A small network was trained on invented records. Each row is its activation on one of them, seen along a few directions.
Each row is followed by the record's values for the fields FIZUG, DAGA, KAD, SEB, DISU, GIS, BODO.
Not every record has every field; a missing one is left out.
The largest differences between rows may come from other fields.
Strong random noise was added to every row along 5 fixed directions; ignore it. To show where, here is one row again and again, with new noise each time:
[  54   75 -465    1   14  192   95  -88 -155 -142 -167  -71   -3 -267
 -259 -208  -56 -156  179 -355   17   43 -192   90   92  -55]
[-227 -183  123  -32 -115 -191  165  -39  310 -104  -65 -156   61 -188
 -204  -32  301  526   59 -105 -385  -88   77 -128 -504  489]
[ -62  236 -229    8  352  121   20 -164 -202 -191   30  266 -351   27
  -12 -446  419  307  177  -93   28 -521 -123   69 -208  243]
[ 260  147  387  127   33   28 -109 -153 -148 -269  164  -22 -121 -407
 -456 -322  284  150   68 -469   45 -226  171  -48 -262  225]
[-371 -100  235  163   53  -95  206   42  300 -175 -119   16    0  105
 -199   11  266  248   46   70 -285 -230   28 -121 -480  463]
[ -36   -8   20   28  -33  -37  111  -90   52 -150  -27  -80  -30 -275
 -243 -193  230  300   97 -294 -189 -116   25  -63 -288  289]
[-315  130 -175  287  173  136  367   21   -9 -176 -214  152 -121   90
  -65 -204  111  -45  126 -162 -149 -238 -180  -61 -121  175]

[  80  -52  315 -260   64  165 -354  -53  207 -144  346  237   32  210
   31  170  -67 -299  176  163  214  -15   50   73  150 -349] => FIZUG=boruv, DAGA=zefu, KAD=vufe, SEB=fam
[-145  205 -166  276  172  173  277  -44 -187  -23  -95  252 -128  -47
  159 -219   -8  -67  107 -285    4 -126 -143  -50    6   33] => FIZUG=bef, DAGA=gosas, KAD=vufe, SEB=fam, DISU=ripu, GIS=lum, BODO=tasug
[ 184  102  153  289  -57   12  189  132 -267  -12  -27   -6  -20 -210
  -52  -84 -158 -127 -150 -224  -33  134   -4  -75  138   37] => FIZUG=boruv, DAGA=zefu, KAD=sala, SEB=fam, DISU=ripu, GIS=lum, BODO=rol
[-119  302  172  394   85  132  278  -62 -143  -74  -27   44 -108    2
   99 -285  101  -43  -71 -520   37 -120   23 -105  -61  162] => FIZUG=boruv, DAGA=gosas, KAD=vufe, SEB=fam, DISU=zime, GIS=lum, BODO=gata
[ 164   33  627  341 -181  -77  111  102   64  -96   81 -147  139 -124
 -320   92  -48 -137 -217 -411   -9   42  213 -200  -98    9] => FIZUG=boruv, DAGA=zefu, KAD=sala, SEB=vovab
[ 463   71  385  102  -36  -54 -163   45 -228   41  153  -30   42 -220
 -124 -138   36    5 -143 -154  148  107  128   -3  127   -3] => FIZUG=boruv, DAGA=zefu, KAD=sala, SEB=vovab, DISU=ripu, GIS=lum, BODO=rol
[ 161  336  310  279  360  278  -50 -192 -275 -178  341  280 -162   35
   34 -326  172 -243   18 -336  308 -405   72  -87  -74 -110] => FIZUG=bef, DAGA=gosas, KAD=vufe, SEB=fam
[  47  -41  272  -92 -102   21 -150  -46  271  -79  137 -116  112 -135
 -136   48   38   53   13 -113   -1   33  179 -128 -149  -73] => FIZUG=bef, DAGA=gosas, KAD=vufe, SEB=vovab
[  71 -190  488  212 -200 -162   29  -38  144  -55   42 -238  148 -360
 -478  117  -38  -15   21 -279 -177  156  242 -159 -329  303] => FIZUG=bef, DAGA=gosas, KAD=vufe, SEB=fam, DISU=ripu, GIS=zuro, BODO=tasug
[ 116  -33  474   97  -26  -87  -80   85   67  -50  153  140  -52  163
  -68   52  -27  -18 -120  123   12  -42  167 -109   63 -159] => FIZUG=bef, DAGA=zefu, KAD=sala, SEB=vovab
[-350 -237 -534 -276   49  -84   77   12  214  114 -212   89   37  118
   86  123  -17  149  196  420 -247   53 -162  243   64   76] => FIZUG=bef, DAGA=gosas, KAD=vufe, SEB=fam, DISU=ripu, GIS=lum, BODO=rol
[-260  -78  481  219  -50 -122  268   49  360    9  -15  -24  144  -12
  -11   50   89  183  -50   17 -197  -65  160 -264 -351  227] => FIZUG=bef, DAGA=gosas, KAD=vufe, SEB=vovab
[ 311  395 -277  274  240  124  215  -22 -591   14  -14  185 -307 -161
  114 -418  -77  -99  -37 -334   90  -76 -142   75  420 -199] => FIZUG=boruv, DAGA=zefu, KAD=sala, SEB=fam, DISU=mada, GIS=lum, BODO=varom
[ -79  239  673  669 -125  190  578  153  -62 -116   62  -55   90  -55
   23  -74 -167 -476 -109 -668  -74  121  223 -351   56 -161] => FIZUG=bef, DAGA=zefu, KAD=vufe, SEB=fam
[-136  -35 -158   60  113  121  114   41   25  100 -128   64   52  262
   90   96    4  -58  -93  192  -23  -18  -92  -24  -37  -43] => FIZUG=bef, DAGA=gosas, KAD=vufe, SEB=vovab
[ 353  267 -256 -124   41  182 -115 -183 -373   47  260  -75 -122 -201
  186 -250  -38   22   60 -405  292   10  -44   71  252 -260] => FIZUG=boruv, DAGA=zefu, KAD=vufe, SEB=fam
[  37    6  374   -1  -73 -172   23  -61  -43   39  122  -57  -21 -194
   -7 -133  272  411 -110 -185 -235 -103  227  -50  -83  131] => FIZUG=bef, DAGA=gosas, KAD=vufe, SEB=vovab, DISU=vofu, GIS=lum, BODO=zul
[-325  205 -219  131  318  233  311  -61    2 -102  -18  320 -115  239
  324 -243  198  -91   95 -108   63 -386 -226 -120 -108  -63] => FIZUG=bef, DAGA=gosas, KAD=vufe, SEB=vovab
[ 358  -46  330   63 -184 -262 -189  -38 -106   63  143  -38  -28 -295
 -203    5   71  129  -92  -58   65  170  219  -33   39   50] => FIZUG=boruv, DAGA=zefu, KAD=sala, SEB=vovab, DISU=ripu, GIS=lum, BODO=tasug
[  31  -93  315  -48 -333 -168  158    3  238  222  181 -341  136 -240
  288   -3  139  572 -186 -333 -272  215  142 -322 -325  165] => FIZUG=boruv, DAGA=zefu, KAD=vufe, SEB=vovab
[  -6  338   -4  385   95  216  267   62 -200 -116 -182  141 -127  146
    1  -78 -210 -455   69 -231  105   12 -118  -33  207 -148] => FIZUG=boruv, DAGA=zefu, KAD=vufe, SEB=fam, DISU=ripu, BODO=zasa
[ 243 -169  193 -272 -151 -273 -309   29   -5   63   22  -43  -73  -60
 -274  149   65  290  -71  281  -38   73  194   64  -75   85] => FIZUG=boruv, DAGA=zefu, KAD=sala, SEB=vovab, DISU=ripu, BODO=zasa
[ 159   59  433   26   21  -54 -189  101   20   15   96   -8  -42   -8
  -92   85   30   81 -186  170   63   61  121  -13  -17   83] => FIZUG=boruv, DAGA=zefu, KAD=vufe, SEB=vovab, DISU=mada, GIS=lum, BODO=varom
[ 325   21  -85 -295  316   82 -726 -183 -248 -127   35 -101 -114   82
 -580  -24  182  -41    3  318  536 -267   56  364 -359  316] => FIZUG=bef, DAGA=gosas, KAD=vufe, SEB=fam, DISU=dupiv, GIS=zuro, BODO=zasa
[ 130  329  322  243  385  111  -51  -88 -371  -24  261  283 -289  227
  151 -369  296   20 -136  -54  280 -491  120  -27  -93  -25] => FIZUG=bef, DAGA=gosas, KAD=vufe, SEB=vovab
[ 487   -4 -124 -238 -221  -50 -311   68 -260  128  -55 -244  157 -220
 -251  125 -330 -282 -106   -8  232  438    4   74  277 -254] => FIZUG=boruv, DAGA=zefu, KAD=sala, SEB=vovab, DISU=ripu, BODO=zasa
[-298  163  397  443  125   23  332  121   77 -207  -63  320 -192  185
  -75   53   25 -170  119   60  -92 -281  -32  -29   -7  167] => FIZUG=boruv, DAGA=zefu, KAD=vufe, SEB=fam, DISU=dupiv, GIS=lum, BODO=sur
[ 106  -33 -155 -172   53  155 -275  -13  -71  -29   17  -73   40   15
   -3   30  -60 -234   30  213  127    1 -160  141  131 -179] => FIZUG=bef, DAGA=gosas, KAD=vufe, SEB=vovab, DISU=vofu, GIS=lum, BODO=zul
[-409 -170   10  108  -60   37  214  216  402   40 -122 -116  281  369
   92  417 -267 -341    0  194  -68  215  -53 -102  -67  -58] => FIZUG=boruv, DAGA=zefu, KAD=vufe, SEB=fam
[ 286  267  200  116  266   45 -350  -73 -371 -111  174  102 -258  -69
 -323 -198   52  -80   34   73  258 -212   62  180   65  -51] => FIZUG=bef, DAGA=gosas, KAD=vufe, SEB=fam, DISU=mada, GIS=zuro, BODO=varom
[-254  -58  224  268  212  -15  -12  155  204  -84 -227   74   94  613
  -52  306 -181 -448 -133  446  171  -95  -12   62 -189  203] => FIZUG=boruv, DAGA=zefu, KAD=sala, SEB=fam, DISU=mada, GIS=lum, BODO=malig
[ 291 -314  621 -117 -195 -146 -504  -18  174  -34  118  -88   46  -77
 -633  374  -15 -177   -7  409  115  170  231  124 -114  114] => FIZUG=boruv, DAGA=zefu, KAD=vufe, SEB=vovab, DISU=ripu, GIS=zuro, BODO=tasug
[-131  141  -33  431   93   95  354  116 -144   39 -225  212 -101   99
 -105  -59 -178 -264   40    6 -157   39 -130  -44  379 -162] => FIZUG=bef, DAGA=gosas, KAD=vufe, SEB=vovab, DISU=mada, GIS=zuro, BODO=varom
[ 317  102  316  161  -18   19 -234  -38 -282 -112  151  -72  -37 -193
 -293  -32  -49 -225  -28 -289  330   60  159   -3   -8   34] => FIZUG=bef, DAGA=zefu, KAD=sala, SEB=fam, DISU=dupiv, GIS=lum, BODO=zasa
[-135 -132 -227 -170  -72   66  -20  -41   72    4  -13 -153  119  -34
  -19   95  -36  -53   87  -56  -34   79  -26   93 -103 -112] => FIZUG=bef, DAGA=gosas, KAD=vufe, SEB=fam
[ -46   76   84   78   46 -109  193  -11    8   35   66   86 -216  -81
  173 -135  225  432   58  -54 -202 -148   64  -31  -50  247] => FIZUG=boruv, DAGA=zefu, KAD=vufe, SEB=fam, DISU=ripu, GIS=lum, BODO=rol
[ -80  -79  266  115 -144 -255   23  -11  194  -39  -54  -56   19 -127
 -215  145   70  265   86    3 -268   84  153  -47 -236  238] => FIZUG=boruv, DAGA=gosas, KAD=vufe, SEB=fam, DISU=dupiv, GIS=lum, BODO=zasa
[  72 -195  350  -33 -212 -160 -267  -57  161  -39  -53 -329  281 -153
 -392  226   25  -43 -149    5   80  206  240   22 -218  167] => FIZUG=bef, DAGA=gosas, KAD=vufe, SEB=vovab, DISU=zime, GIS=lum, BODO=gata
[-397 -340  -54  182  -97   71   96  223  399 -100 -488 -147  403  323
 -399  639 -529 -766   40  363  -42  504  -67    7   35 -104] => FIZUG=bef, DAGA=gosas, KAD=vufe, SEB=fam, DISU=dupiv, GIS=lum, BODO=zasa
[-316 -304  716  396 -556 -283  588  248  469   70 -138 -363  443 -103
    2  311 -150  144 -293 -111 -458  313  270 -453 -290  300] => FIZUG=bef, KAD=sala, SEB=vovab
[ 259  119   81 -438  379  182 -732 -201  -61 -196  285  238 -284  220
  -97 -121  291   68  130  432  522 -548   42  308 -187  -74] => FIZUG=bef, KAD=vufe, SEB=vovab
[ -20  -92  661  394 -301 -245  280   57  167  -93   19  -65  145 -512
 -349  106  -90  -58   50 -429 -399  253  160 -276   28  -68] => FIZUG=bef, DAGA=gosas, KAD=vufe, SEB=vovab, DISU=dupiv, GIS=lum, BODO=sur

Which values does each new row have?
[ -28   16  208   52   -3 -103   17   82  -38   98  150  222 -141  161
  233  -70  120  115  -67  189    7 -206   18   25   34  -85] => FIZUG=boruv, DAGA=zefu, KAD=sala, SEB=vovab
[ -90 -135  185  -93 -145 -166   84  -12  195   19   89   13   15 -151
   83  155  151  331   28  -22 -198   92   19 -117  -32  124] => FIZUG=boruv, DAGA=zefu, KAD=vufe, SEB=vovab, DISU=dupiv, GIS=lum, BODO=sur
[  42  248  169  328  238  234  -67   48 -171  -53   61  230 -175  393
   94   19  -29 -450 -106  238  274 -171 -109   49  117 -239] => FIZUG=boruv, DAGA=zefu, KAD=vufe, SEB=vovab
[ -11  165  -93  -27   73   78   -1   55  -53  125  -15   41  -73  280
  222  -27   16 -189   -7   84   66   -4  -72  -56  102  -82] => FIZUG=boruv, DAGA=zefu, KAD=vufe, SEB=vovab, DISU=ripu, BODO=zasa
[  48 -163  124 -139   24  -72 -305  113   42   89   -7  -30  119  506
   23  328  -34  -88 -272  732  209    8   22  153  -76    4] => FIZUG=boruv, DAGA=zefu, KAD=sala, SEB=vovab
[  53  -91 -197 -227  -19 -155  -66    2  -20  223   99  -99  -40  102
  410  -94  270  667 -256  137  -19  -76   39  -26 -231  175] => FIZUG=boruv, DAGA=zefu, KAD=sala, SEB=vovab
[ -44  232  562  582  175  173  134  113 -114 -213 -141  148   31  218
 -398  100  -84 -643  -64 -141  144 -191  141  -66 -142  122] => FIZUG=bef, DAGA=gosas, KAD=vufe, SEB=fam, DISU=ripu, BODO=zasa
[ 210  -65 -432 -261  -70  -25   66   -2 -102  144  -21  -35  -15 -281
  105 -104 -195   83   30 -120  -92  329 -120   58  423 -332] => FIZUG=boruv, DAGA=zefu, KAD=sala, SEB=vovab, DISU=mada, GIS=lum, BODO=varom
[  69   43 -545 -178  -12   94   85  -13 -266  250 -103 -155  -17   54
  293  -54  -49   43 -104   -8  117  108 -175  144  163 -197] => FIZUG=boruv, DAGA=zefu, KAD=vufe, SEB=vovab
[  68  113  692  330  -66  -32  210   22    6   37  187  -56 -104  -97
  100 -145  209  324 -217 -328    5 -178  224 -290 -256  228] => FIZUG=boruv, DAGA=zefu, KAD=vufe, SEB=vovab
[-132   45  654  556 -378 -210  545  133   58  -81   31   55   18 -380
   40 -102  -54  160 -109 -420 -577   66  182 -359  158  -51] => FIZUG=bef, DAGA=gosas, KAD=sala, SEB=vovab, DISU=vofu, GIS=lum, BODO=zul
[ 190   69  -48   34  -16  127 -209   -8 -249   24   93   17   19  -25
  -50  -20 -251 -392  -35   74  253   -1  -37   29  298 -290] => FIZUG=bef, DAGA=gosas, KAD=sala, SEB=vovab
[ -74 -247 -297 -413 -176  -69 -153  -39  184   74   48 -210  203  -23
  185   99  -91  325  -24  218 -138  178  -20  -10 -135   33] => FIZUG=bef, DAGA=gosas, KAD=sala, SEB=fam
[ 113    9  -32  -81  -37   45 -191   -5  -88   37  -99 -141   88  -87
 -281   58   19 -126  -12 -100   90   31   72   56 -144   28] => FIZUG=bef, DAGA=gosas, KAD=vufe, SEB=vovab, DISU=ripu, BODO=zasa
[  34  -60  601  155 -193  -63  -74   47  267  -59   51 -157  235 -114
 -291  170  -74 -186  -60   11  -48   97  203 -149 -250  -17] => FIZUG=bef, DAGA=gosas, KAD=vufe, SEB=vovab
[ 298  128  -28 -114 -134  103  -74 -150 -169    4  212 -234   49 -278
  161 -176   49  226  -26 -491  110   57   19   -7  -60  -50] => FIZUG=boruv, DAGA=zefu, KAD=vufe, SEB=fam
[  26   24  240   65   42   25 -137   22  -76  -50    1  -90   83   25
 -160   67   57 -180 -152   39   81  -37  145   38   11  -16] => FIZUG=bef, DAGA=gosas, KAD=vufe, SEB=vovab, DISU=vofu, GIS=lum, BODO=zul
[  83    5 -255 -331  -76   18  -64  -79   61   63   20 -188   17 -109
   69    8  -12  151   49 -139   15  177  -27   -6  -75   32] => FIZUG=boruv, DAGA=zefu, KAD=vufe, SEB=fam, DISU=ripu, BODO=zasa
[ 394 -144 -167 -110 -261   65  -77   24 -160  142  -86 -441  314 -189
 -215  152 -391 -426 -190 -166  241  515  -12  122  276 -352] => FIZUG=boruv, DAGA=zefu, KAD=sala, SEB=vovab
[-381 -175  352  470 -289 -136  419  283  167   99 -248 -140  205  125
  -38  283 -294 -155 -236  129 -293  211  104 -251  -42   51] => FIZUG=bef, DAGA=gosas, KAD=sala, SEB=vovab
[ 342  -94  101 -205 -158 -107 -252 -185  -33  -11   23 -345  211 -296
 -460   77   25  117  -10 -175   55  188  243   -1 -237  231] => FIZUG=bef, DAGA=gosas, KAD=vufe, SEB=fam, DISU=ripu, BODO=zasa
